A small network was shown many inputs. Here are its activations along a few directions, one row for each input.
Each table varies a few parts of the input and shows all the possible inputs, shuffled.
A made-up example of a description, with smaller parts first: one of 2 separate values, together with either a single point or one of 9 places around a ring or (one of 4 places along a line, together with one of 5 places around a ring).
Shared parts are said once, and a part with two or three values counts as separate values.

Other details of the inputs vary at random and push rows far along three fixed directions, the same in every table; ignore that.
These rows show it; all are for the same input, with only those details redrawn:
[ 31 -14 -16 -24  39  -8 -79 -65 -18   4  46  12]
[ -5   4  13 -12 -19 -34 -10   9  21   0   7  13]
[-19  45   4  37   2 -17  16  22 -61 -13  23   2]
[ 37  50  22 -34   8  28  20 -10   8   9 -14 -21]
[ 37  49  22 -35   8  29  19 -11   8   9 -13 -21]
[ -6   4  13 -12 -19 -35 -10  10  21   0   7  14]
[-19  45   4  37   3 -17  15  21 -60 -12  23   2]

A family of inputs:
row 1: [-31  23   1  44  16  -4  22  12 -66 -14  -6  10]
row 2: [ 24 -51 -24 -13  43   5 -63 -84 -32  22  24  15]
row 3: [-21 -36  18  -3 -15  -3   9   4  13  17  -5  33]
row 4: [ 83 -48 -66  -9  42  -3 -63 -48 -32 -14   2  48]
row 5: [ -7 -38  20  -1 -26  -2  -9  24  14   7   6   2]
row 6: [ 43  31  21 -25  10  33  17  -5   9  -5 -20 -41]
row 7: [ 34  16  17 -22  -5  43  25 -16  -4  21 -30 -33]
row 8: [-19 -31 -11   7 -16 -11  -2   8  26   6 -12  -5]
row 9: [ 16  35  -7 -27  29  43  33 -13  24 -11 -29 -25]
row 10: [ 31  46  19 -33  24  25  32 -22  11  15 -21  -3]
row 11: [ 19  22 -12 -23  16  45  47 -22  18  10 -23 -29]
row 12: [-13 -34  21  -5 -30   1  -6  14  10  10   3  16]
row 13: [-16 -33   9   7 -26   5  -9  19  23   7   2   6]
row 14: [-26  26   3  44   0  -1   9  24 -69 -21   2  -7]
row 15: [-19 -20  13   2 -16   7 -23  25  29 -16  -2  11]
row 16: [ 14 -17 -46 -24  66   1 -73 -69   0  -4  41  13]
row 17: [ -6 -11  14  -8 -23 -28  -8   5  18 -12  -2   7]
row 18: [-29 -22   3  -1  -4  10 -17  26  35 -20  -4  14]
row 19: [-18  18   0  45 -13 -11  31  12 -68  -2  18  -8]
row 20: [ 41 -47 -21 -11  31  -4 -70 -68 -26  10  47 -11]
row 21: [-10 -26   7  -1 -19 -30  19 -12  15  17  -5  20]
row 22: [-23 -18  -7   3  -6 -11 -15  17  32 -16 -17  -1]
row 23: [ 23  23  32 -32   5  61   9   2   4  -4 -20 -12]
row 24: [  1   0  12  -9 -15 -36 -14  19  24  -2  10   0]
row 25: [-11 -25  23  -6 -16  -1 -22  32  20 -16   2   7]
row 26: [ 37  25   7 -12  -4  40  33 -18  11  16 -19 -41]
row 27: [ 35  37  11 -17   8  40  19 -11  17  -6 -24 -38]
row 28: [-14 -25 -12   5 -17 -19   7   2  30   3   1  -3]
row 29: [  22   11  -29   25   49    8  -44  -61 -101   14   66   -3]
row 30: [-40  12 -29  49  14   9  33  15 -57  -8   2  -9]
row 31: [-32 -18 -16  -4   2 -12  -6  12  33 -17 -20   7]
row 32: [  3 -12   6  -5 -25 -36  -2  12  18  20  13  -4]
row 33: [ 28  32  20 -27  19  29  36 -24   9   4 -31  -9]
row 34: [-35  33 -32  42  17  -7  38  13 -50   2  22  -1]
row 35: [ -5  -7  -5   3 -25 -30  -2   6  26  20  10   0]
row 36: [-23  15 -12  59  -4   4  18  19 -65  -3   6 -21]
row 37: [-24 -23  22  -8  -4  -3  -3  12  20  -6  -9  38]
row 38: [-20  47  -8  48   9 -10  10  23 -51 -15  23  -8]
row 39: [-17   3  -9  -3  -3 -27  -9  14  39  -7   4   8]
row 40: [ 50 -41 -44  10 -29 -31  18  19   3   6 -36  46]
row 41: [-38 -22  -6  -8   5  10  -8  22  36 -21  -7  23]
row 42: [ -2 -33   8   3 -28 -22  -8  13  11  10  -7 -12]
row 43: [-17 -12  -7   1  -6 -19  -6  10  35 -20  -4   1]
row 44: [-25 -36   0   4 -14  10  -3  19  29   3   1  10]
row 45: [-10 -10   5  -7 -15 -36  15  -9  17  28   2  26]
row 46: [ 29  30  11 -15   7  47   9  -3  14  -3 -36 -38]
row 47: [ 37  49  22 -35   8  28  19 -10   8   9 -13 -20]
row 48: [ -6 -20  12  -2 -18 -22 -21  22  18 -12 -12  -9]
row 49: [-14  -9 -14   0 -14 -26   4   7  33  16   8   4]
row 50: [-35 -36  -9  -3  -6  10   5  14  30   1  -2  19]
Describe the family of inputs behind these rows.
Answer: one of 2 separate values, together with either a single point or (one of 4 places along a line, together with one of 6 places along a line)
The inputs of row 27 and row 26 match in every part but the choice among 2 separate values. If row 41 is changed in the same way as row 27 into row 26, which row does it become?
Answer: row 50
Which other rows does row 21 become when the place on the line of 6 takes its other values? List them by row number.
Answer: row 11, row 19, row 20, row 26, row 28
Which other rows does row 46 become when the choice among 2 separate values takes its other values? List them by row number.
Answer: row 36
Which other rows does row 3 become when the choice among 2 separate values takes its other values? List them by row number.
Answer: row 37
